Each row below holds a small network's activations on one input, seen along a few directions.
Each table varies a few parts of the input and shows all the possible inputs, shuffled.
A made-up example of a description, with smaller parts first: one of 4 places along a line, together with either a single point or (one of 2 separate values, together with one of 5 places around a ring) or one of 11 places around a ring.
Shared parts are said once, and a part with two or three values counts as separate values.

Other details of the inputs vary at random and push rows far along two fixed directions, the same in every table; ignore that.

Rows:
r1: [  8 -17 -13  13  10 -44  -4 -10  23  14 -11  27  -1]
r2: [  0   7   2  -4 -15  13  13   4  -8  -7   2 -21  -9]
r3: [ -9   3  -2  -7 -18  14  11   3  -2  -3   6 -20  -8]
r4: [ -6   1   5   3  15  13 -10  -3 -11   5   0  16  16]
r5: [ -7  -2   1   4  13  15 -17  -1  -4  10   7  13  16]
r6: [ -2   1   4  -8 -11  13  15   1  -3 -11   5 -22  -8]
r7: [ -6  -5   3  -1  17  14 -16  -3   2   6   8  12  17]
r8: [  1  10   1  -6 -15  11  11   4  -8  -7   1 -21  -9]
r9: [ -1  20   0 -12 -17   2   2   9  -8  -6  -2 -20  -7]
r10: [  9  13   5 -10 -12   6   5   9  -4 -11   4 -22  -9]
r11: [  6 -11 -20  10 -26 -40  23  -6  26   8  -9  -7 -26]
r12: [ -4   8   6   0  14   7 -17   2 -12   5  -2  16  16]
r13: [  4  19   2 -10 -16   3   3  10 -10  -7  -1 -21  -9]
r14: [ -6  -8   8  10  19  18  -3  -4 -13   4   4  15  13]
r15: [  2 -20 -17   7 -21 -38  27  -9  32   4  -6  -9 -27]
r16: [ 15 -10  -8  13  14 -49   0  -6  13   8 -19  28  -1]
r17: [ -9  -3   3   4  14  15 -12  -2  -7   8   3  15  16]
r18: [ -5  11  -2 -10 -19  10   4   6  -2  -2   2 -20  -8]
r19: [  9  -6 -16   0 -22 -47  19  -4  26   2 -14  -7 -25]
r20: [  0 -24 -13  22   9 -34  10 -13  17  16 -11  30  -4]
r21: [  2 -27 -13  17  11 -37   5 -14  25  14  -7  27  -2]
r22: [  3  16   3  -9 -16   5   4   9 -10  -6  -1 -21  -9]
r23: [ -4   5   4  -6  17   5 -22   3  -4   4   0  13  18]
r24: [-10  -4   6   6  16  15  -6  -4 -11   4   3  16  16]
r25: [ -3   9   3 -14 -15   8   8   3  -1 -10   1 -21  -6]
r26: [  3  -3   7  11  18  16  -7  -1 -13   3   6  15  14]
r27: [  1  -1  10   0  20  11 -12  -2  -9   0   0  14  17]
r28: [ -5   6   3  -1  13   8 -20   3  -8   8   0  15  16]
r29: [ -7   2   3 -11 -13  12  15   0   0 -10   4 -21  -7]
r30: [ 10  -2 -20   6 -26 -47  14   0  24   8 -12  -7 -26]
r31: [-12 -10   3   8  15  19 -11  -4  -3  10  10  14  14]
r32: [ -9   0   0 -12 -14  13  11   1   4  -7   7 -21  -7]
r33: [-11  -7   2   6  14  17 -13  -3  -4  10   9  14  15]
r34: [ 1 -9 10  7 22 16 -5 -3 -8 -1  8 14 15]
r35: [ -6   0   2   3  12  13 -19   0  -4  11   6  13  16]
r36: [ -2  11   0 -16 -16   5  -3   8   5  -4   6 -23  -7]
r37: [ -5   3   6   2  14  11 -13  -1 -11   5  -1  16  16]
r38: [ -4   7   1   0  13   6 -25   5  -6  10   4  13  16]
r39: [ -4   3   8  -4  18   7 -15  -2  -7   1   0  15  17]
r40: [-12 -11   6   2  19  17  -7  -5  -1   4   7  14  16]
r41: [ -3  15   1 -11 -18   6   5   5  -7  -6   0 -19  -8]
r42: [  7   7   8   6  17   9 -16   5 -14   3   2  15  14]
r43: [  3  11   5 -13 -12   6   7   5  -4 -10   1 -22  -8]
r44: [ 18 -12 -12  11 -18 -41  31  -6  22  -4 -10  -8 -27]
r45: [ -6   2  -1 -11 -15  12   6   2   7  -4   9 -23  -7]
r46: [  1   2   4   2 -13  17  17   3  -6  -8   9 -20 -12]
r47: [  2  11   3  -7 -16  10   8   5  -9  -6   0 -20  -9]
r48: [  7   7   4  -7 -11  12  12   4  -2 -11   6 -22  -8]
r49: [ -5  -3   4  -2  16  12 -19  -2   1   7   7  12  18]
r50: [-2 -6  9  3 21 14 -7 -3 -8  0  2 13 17]
r51: [ -5  -2   7  -2  19  12 -10  -4  -5   1   1  15  18]
r52: [  2   4   3   0 -14  15  15   4  -8  -8   8 -20 -11]
r53: [-10   3   2  -4 -16  15  16   0  -4  -6   4 -19 -10]
r54: [-7 -5  8  0 19 13 -8 -5 -5  0  2 14 18]
r55: [  5 -18 -11  21   9 -39   9 -13  13  12 -16  30  -2]
r56: [  2   4  10  -2  20   6 -16   2 -10   0  -1  13  16]
r57: [ -3  18  -3 -13 -19   3  -2  11  -4  -3   0 -21  -8]
r58: [  7   9   7   5  18   6 -17   6 -15   3   2  14  14]
r59: [  1   5   8   4  16   9 -14   1 -15   4  -1  15  15]
r60: [ -2  14   4 -16 -14   4   4   6  -2 -10  -1 -21  -6]
r61: [  3 -16 -13   7 -19 -39  34 -10  24  -2 -12  -6 -27]
r62: [  8 -13 -11  11  10 -46  -3  -7  20  12 -16  28  -1]
r63: [  7 -28 -23  26   7 -33 -18  -5  15  -6 -17  33 -19]
r64: [ -2  13  -1 -17 -16   3  -5   9   4  -5   5 -24  -6]
r65: [  6  10   2  -2 -14  13  11   5  -7  -7   6 -20 -10]
r66: [  9  15   4 -11 -11   4   3  10  -5 -12   3 -22  -8]
r67: [  8 -31 -20  21  11 -34 -18  -7  20 -10 -17  31 -17]
r68: [ -7  -3   4  -2  18  13 -13  -3  -2   4   4  14  18]
r69: [ -6   4   3   0  13  10 -18   1  -8   8   1  15  16]
r70: [  7 -27  -7  21  15 -36  14 -15  16   8 -13  28  -4]
r71: [ -6   9  -3  -9 -18  12   7   4  -1  -2   3 -20  -8]
r72: [  7 -18 -12  12  10 -42   1 -11  21  12 -15  29   0]
r73: [ -9  -6   5  -1  18  14 -11  -3  -1   4   4  14  18]
r74: [ 14 -17 -11  13 -17 -38  35  -8  22  -4  -8  -7 -29]
r75: [  6  -1  10   3  21  12 -12   0  -8  -1   5  14  16]
r76: [  5   2   8   8  17  13 -12   1 -14   3   4  15  14]
r77: [ -2   4   2  -3 -15  14  15   3  -8  -7   4 -20  -9]
r78: [  8  14   3  -5 -15   8   7   8  -9  -7   4 -20 -10]
r79: [  2   7   3 -11 -12  10  11   3  -3 -11   2 -22  -7]
r80: [ -1  17   3 -17 -14   2   2   8  -3 -10  -1 -21  -6]
r81: [  8  11   5 -10 -11   7   7   6  -4 -11   5 -22  -9]
r82: [ -4  12  -3 -10 -19   8  -1   7   0   0   6 -22  -8]
Each input here is: one of 2 separate values, together with either a single point or (one of 5 places along a line, together with one of 8 places along a line).
Changing only the choice among 2 separate values turns r22 into r56. The same change can be made to r55. Which row results?
Answer: r54
Changing only the choice among 2 separate values turns r34 into r52. The same change can be made to r27. Which row results?
Answer: r47
Changing only the choice among 2 separate values turns r59 into r43. The same change can be made to r12. Which row results?
Answer: r60
Which other rows does r19 become when the choice among 2 separate values takes its other values? List them by row number.
Answer: r69
Which other rows does r28 become when the place on the line of 8 takes its other values? List them by row number.
Answer: r3, r17, r18, r20, r57, r69, r71
Which other rows does r32 become when the place on the line of 8 takes its other values? List them by row number.
Answer: r19, r23, r40, r62, r68, r72, r73
Which other rows does r41 become when the choice among 2 separate values takes its other values? List them by row number.
Answer: r39

Rows:
r83: [ -6   3   5  -5   9  12 -13   2  -2   1   4   4  11]
r84: [ 11  -1  -7   6 -11 -29  18  -3   9   1 -10  -3 -14]
r85: [ -3 -22 -12  10 -12 -16  26 -12  20   2  -1  -3 -18]
r86: [ 11 -19  -2  25  39 -33 -12 -12   4  17 -12  54  20]
r87: [ -5   6  -3  -9 -11  10  -6   6   0  -7   3 -13  -6]
r88: [ -8   5   7  -5  12  17 -11   1  -8   8   5   6  18]
r89: [  9   0  -5   7  -9 -25  17  -3   6   5  -8   1 -10]
r90: [ -8 -16  10  11  22  29  -1  -7 -10  -1  10  15  15]
r91: [ -7   2   7  -4  17  16 -17  -1  -7   6   5  13  20]
r92: [  2   8   1  -4  -8  10  -2   7  -7 -11   1 -13  -7]
r93: [  1  -4  -7   5  -5 -25   9  -5  12  11  -7   7  -4]
r94: [ 11  -5 -10   8  -9 -23   5   0   8  -4  -9   1 -17]
r95: [ -4   5  -3  -8 -11  10  -8   6   0  -6   4 -14  -6]
r96: [ -5   6   0 -11  -9   8  -4   5   0  -6   4 -15  -4]
r97: [  3   9   5  -7  -6   9   3   5  -5  -8   2 -14  -4]
r98: [  4   7   2  -7 -11   5   3   5  -4 -11   0 -16 -10]
r99: [ -1   7  11  -1  14  16  -7   2 -15   3   4   6  16]
r100: [ -5   9   2 -10 -10   8   2   3  -1   0   4 -15   0]
Changing only one part turns r96 into r98. The same change can be made to r85. Which row results?
Answer: r90
What is each input in this table made of?
Answer: one of 2 separate values, together with either a single point or one of 8 places along a line
Which other rows does r100 become when the choice among 2 separate values takes its other values? List them by row number.
Answer: r84
